Each row below is a small network's average activation on inputs in which a field has the value named, seen along a few directions.
Related values have similar rows: they may be neighbours, one step apart, or belong to one group.
Random noise pushes rows far along 7 fixed directions. That doesn't count. These rows show it; they differ only by the noise:
31,-11,158,181,797,345,268,109,373,-32,-334,180,388,-103,-15,28,-16
-276,-267,-99,-274,420,118,-224,-20,32,234,-157,-161,4,-142,269,-211,-102
-245,99,179,104,133,101,-327,-51,17,-200,-85,76,-333,231,-134,13,22
117,81,31,135,140,86,46,124,143,0,-186,118,236,-79,-22,128,63
31,-32,-112,-250,289,-150,441,-99,107,-45,200,-57,-84,290,126,-138,-12
-102,-156,89,-18,204,215,-517,77,85,-194,-47,-93,-198,192,147,62,-140
180,133,-136,-207,285,-99,-18,116,2,36,-118,50,322,252,45,-154,-16
37,165,-302,51,216,-56,-141,-157,205,-69,-117,74,-371,96,-99,170,293
-104,-224,-36,9,-50,133,-424,-16,115,-150,75,-164,-432,39,200,211,-34


Values of U:
u6: -208,97,289,253,-93,136,-206,-19,-294,-108,-133,91,203,-63,-206,-159,-235
u8: 564,-50,266,91,-461,23,92,384,33,-420,346,-65,114,535,-27,197,-236
u12: 18,134,-429,-93,-104,-212,92,-295,111,231,-61,-33,-409,-188,-90,197,336
u1: 275,-4,248,43,-162,-93,302,219,-107,42,198,26,428,21,-51,-107,-130
u5: 361,168,-311,-223,90,-179,-64,-23,150,7,140,21,-140,406,-18,-232,-37
u4: -97,-3,27,-187,93,-102,324,-129,-244,-62,195,34,244,116,6,-226,-84
u10: -57,188,-141,111,-202,-34,-211,-96,-38,184,-352,149,104,-418,-78,134,242
u7: 128,142,363,187,-611,-49,287,201,-48,-80,61,36,147,-35,-33,322,-1
u2: 6,-246,74,29,-7,213,-212,123,35,-10,177,-146,-261,25,-17,-76,-147
u11: -17,-168,-246,-312,80,-246,-26,-241,-255,-156,357,-131,-271,426,55,-301,-176
u9: 158,263,-104,-106,-241,-225,-223,142,-135,-35,-118,29,384,225,36,66,120
u3: 1,-70,-81,-77,108,48,-39,-42,-230,65,95,-80,232,-173,24,-247,-121
U is arranged as 3 separate groups.
Which other values are in the same group as u7? Give them in the order they are listed. -> u12, u10, u9
Which other values are in the same group as u8? Give them in the order they are listed. -> u1, u5, u2

Values of D:
d10: 127,391,41,415,-502,-107,113,-28,-17,152,50,357,-93,-309,-445,87,349
d7: -653,-934,634,171,262,654,464,-241,511,-79,290,-463,-645,-486,570,308,-334
d1: -311,-262,-91,-331,159,32,-262,53,53,299,-357,-258,-92,-163,365,-39,63
d6: 157,-27,-422,-618,-293,-505,188,-116,-323,363,440,-301,-89,248,172,-541,-104
d12: 523,452,-365,-294,-225,-481,2,-106,-66,-100,98,-50,-174,697,-86,111,168
d5: -182,131,294,-426,-553,-460,144,119,-296,-29,296,-38,-25,671,37,-170,-190
d2: 51,-375,-238,154,-634,-28,289,-161,144,408,318,-246,-406,-911,255,262,220
d11: -75,221,83,121,-424,-295,450,-300,-224,-379,441,45,-491,304,-224,182,115
d4: 484,56,-190,90,-580,-138,-236,430,-145,55,108,-9,166,36,28,15,-34
d3: -100,-400,135,93,-536,273,-417,156,-230,-77,69,-126,278,-442,309,263,-266
d8: -226,603,-146,230,-168,-373,249,-203,-301,54,-235,354,161,-257,-552,-166,393
d9: -24,-315,-96,-5,325,179,-147,-59,104,-286,86,-9,-14,103,89,117,-160
D is arranged as 3 separate groups.
Which other values are in the same group as d12? Give them in the order they are listed. -> d7, d1, d5
Which other values are in the same group as d8? Give them in the order they are listed. -> d11, d3, d9
